Each row below holds a small network's activations on one input, seen along a few directions.
Each table varies a few parts of the input and shows all the possible inputs, shuffled.
A made-up example of a description, with smaller parts first: one of 5 places around a ring, together with either a single point or (one of 2 separate values, together with one of 4 places along a line) or one of 11 places along a line.
Shared parts are said once, and a part with two or three values counts as separate values.
(in the rows, 128 means zero)

Other details of the inputs shift rows strongly along two fixed directions, in all tables alike. That doesn't count.

A family of inputs:
x1: [132 131 120  86 102 116 112 130  97  64 122 182 130  66 135 136]
x2: [129 131 137 123 117 122 117 122 119 114 118 130 134 110 135 122]
x3: [165 116 141 156 145 109 178 108  89 143 109 109 129 165 119 107]
x4: [148 131 139 119 118 126 117 127 110 116 115 141 129 101 123 117]
x5: [136 109 134 181 153 134 168 110 124 180 119  84 120 199 132 104]
x6: [182 125 141 106 113  93 160 113  59  74 109 169 130  89 124 124]
x7: [121 116 120 143 120 134 134 120 131 127 132 120 121 136 141 125]
x8: [ 95 130 120  83 106 131  88 137 119  62 125 198 129  66 134 155]
x9: [ 91 138  99 150 150 174 110 151 217 198 159  77 116 175 128 135]
x10: [190 119 136 145 135  84 183 110 100 145 145  98 127 159 131 140]
x11: [ 91 130 120  88 101 130  84 134 125  64 136 189 130  66 138 151]
x12: [167 131 116 132 132 110 166 120 120 138 143 110 127 144 139 136]
x13: [162 119 136 153 141 118 178 113  97 149 111 102 124 164 121 101]
x14: [ 74 144  89 113 135 155 102 151 196 149 160 115 123 139 134 147]
x15: [128 132 132 122 127 142 118 138 129 128 119 139 126 112 113 122]
x16: [ 24 135  89 126 135 196  63 165 217 149 146 119 116 137 128 132]
x17: [143 132 153 113 110 115 104 122 101  95 119 161 139  81 127 129]
x18: [183 138 135 131 138 102 166 115 112 150 131  95 139 149 132 124]
x19: [ 56 131 108 132 145 173  93 156 185 145 132 126 122 145 115 133]
x20: [ 22 133 101 129 138 193  64 159 212 150 139 131 119 143 128 143]
x21: [142 111 133 178 140 127 167 107 125 173 125  73 121 185 139  98]
x22: [168 124 141 166 151 113 162 126 145 195 148  66 124 186 123 128]
x23: [ 71 142 107 115 136 146  91 158 202 155 163 108 125 143 126 159]
x24: [113 122 130 142 126 131 127 117 128 132 128 122 129 142 134 122]
x25: [123 137 122 103 122 103 123 137 142 122 151 131 133 119 128 155]
x26: [136 132 128  98 111 112 122 125  95  88 115 157 135  88 131 123]
x27: [106 139 134  84  97 131  70 141 130  76 124 179 137  47 131 142]
x28: [172 126 161 118 120 106 131 113  77 104 104 159 139  96 124 125]
x29: [167 115 136 149 137 110 172 112  88 122 115 130 123 149 123 117]
x30: [168 134 148 108 122 104 145 121  74  96 102 150 138  97 118 118]
x31: [133 130 146 123 117 118 117 118 106 109 119 141 140 111 131 126]
x32: [157 114 143 182 157 138 165 119 126 183 116  85 121 188 111 101]
Description of these inputs: one of 4 places along a line, together with either one of 2 separate values or one of 6 places around a ring.
Changing only the place on the line of 4 turns x6 into x30. The same change can be made to x8. Which row results?
> x20
Which other rows does x22 become when the place on the line of 4 takes its other values? List them by row number.
> x10, x23, x25
A walk changes only the place on the ring of 6. It starts at x15 and steps to x4. List the rest of the walk in order.
> x27, x17, x28, x32

A family of inputs:
x33: [143 122 148 129 130 116 143 118  84 103 106 153 133 124 113 119]
x34: [145 134 126  99 107 109 127 121  93  88 121 156 129  86 139 119]
x35: [ 56 133  90 107 121 181  77 160 184 118 138 158 110  98 121 136]
x36: [ 38 125 108 116 124 178  73 160 179 113 134 165 113 113 117 146]
x37: [166 138 157 117 130 108 133 121  90 119 107 142 148 108 116 118]
x38: [169 121 162 121 117  90 136 109  70 101 105 146 142 102 124 118]
x39: [180 136 145 109 115  98 145 118  79 101 110 131 139  99 130 117]
x40: [154 117 152 132 122  99 154 111  72  99 105 143 134 119 125 117]
x41: [180 130 159 119 121  91 143 113  80 115 106 131 148 102 126 119]
x42: [ 49 128 116 114 123 174  58 160 188 124 135 159 119 106 117 145]
x43: [141 122 122 190 146 152 159 121 162 197 137  50 117 201 137 107]
x44: [ 65 145 101 102 124 177  68 169 191 120 137 148 117  98 123 144]
x45: [180 145 134  90 137  81 155 129 111 117 147 132 139 114 117 156]
x46: [ 48 133 115 111 131 171  58 158 181 118 131 158 128 107 112 141]
x47: [137 111 117 193 144 149 169 114 150 187 138  63 111 198 138  97]
x48: [148 124 134 123 130 117 153 114  81 100 103 156 134 123 123 118]
x49: [109 105 124 201 152 152 162 116 146 196 130  65 110 220 133 107]
x50: [131 128 129 102 114 109 129 116  89  79 117 167 131  97 145 130]
x51: [163 119 156 133 114 104 129 106  92 110 121 140 139 110 133 126]
x52: [171 138 140 114 128 116 138 124  90 110 109 138 141 107 118 117]
x53: [151 131 111 155 149 108 170 125 164 199 169  56 121 204 139 142]
x54: [196 139 138  90 123  59 169 119  98 111 145 124 143 111 129 154]
x55: [121 105 135 201 146 150 165 107 144 186 135  70 110 215 133 109]
x56: [ 49 140  89 107 127 179  75 161 181 114 134 157 119 103 119 131]
x57: [173 125 134 116 115  99 155 113  72  97 109 141 133  98 130 109]
x58: [ 63 142 116 104 127 170  61 164 189 129 136 152 124  98 121 147]
x59: [151 116 133 129 116 111 151 103  90  96 122 147 134 114 143 128]
x60: [ 72 147  91  83 131 144  85 174 209 131 177 143 120 108 123 181]
x61: [154 141 151  94 111 101 111 119  94 101 118 153 144  80 134 132]
x62: [144 126 150 105 110 102 107 117  92  94 117 160 139  88 133 131]
x63: [ 45 127  93 110 126 179  80 155 179 110 132 167 111 111 128 147]
x64: [144 115 139 192 151 142 154 115 156 204 137  56 127 198 134 108]
x65: [142 125 124 176 145 146 160 120 148 193 133  58 119 198 137 101]
x66: [145 128 107 170 148 116 169 125 179 205 173  50 120 206 137 149]
x67: [157 119 136 126 124 101 162 108  74  96 104 144 133 118 135 118]
Describe the family of inputs behind these rows.
> one of 5 places along a line, together with either a single point or one of 6 places around a ring
Which other rows agree with x51 in the place on the line of 5? List them by row number.
> x43, x47, x55, x59, x64, x66
Which other rows agree with x39 in the place on the line of 5? List them by row number.
> x38, x40, x41, x54, x57, x67
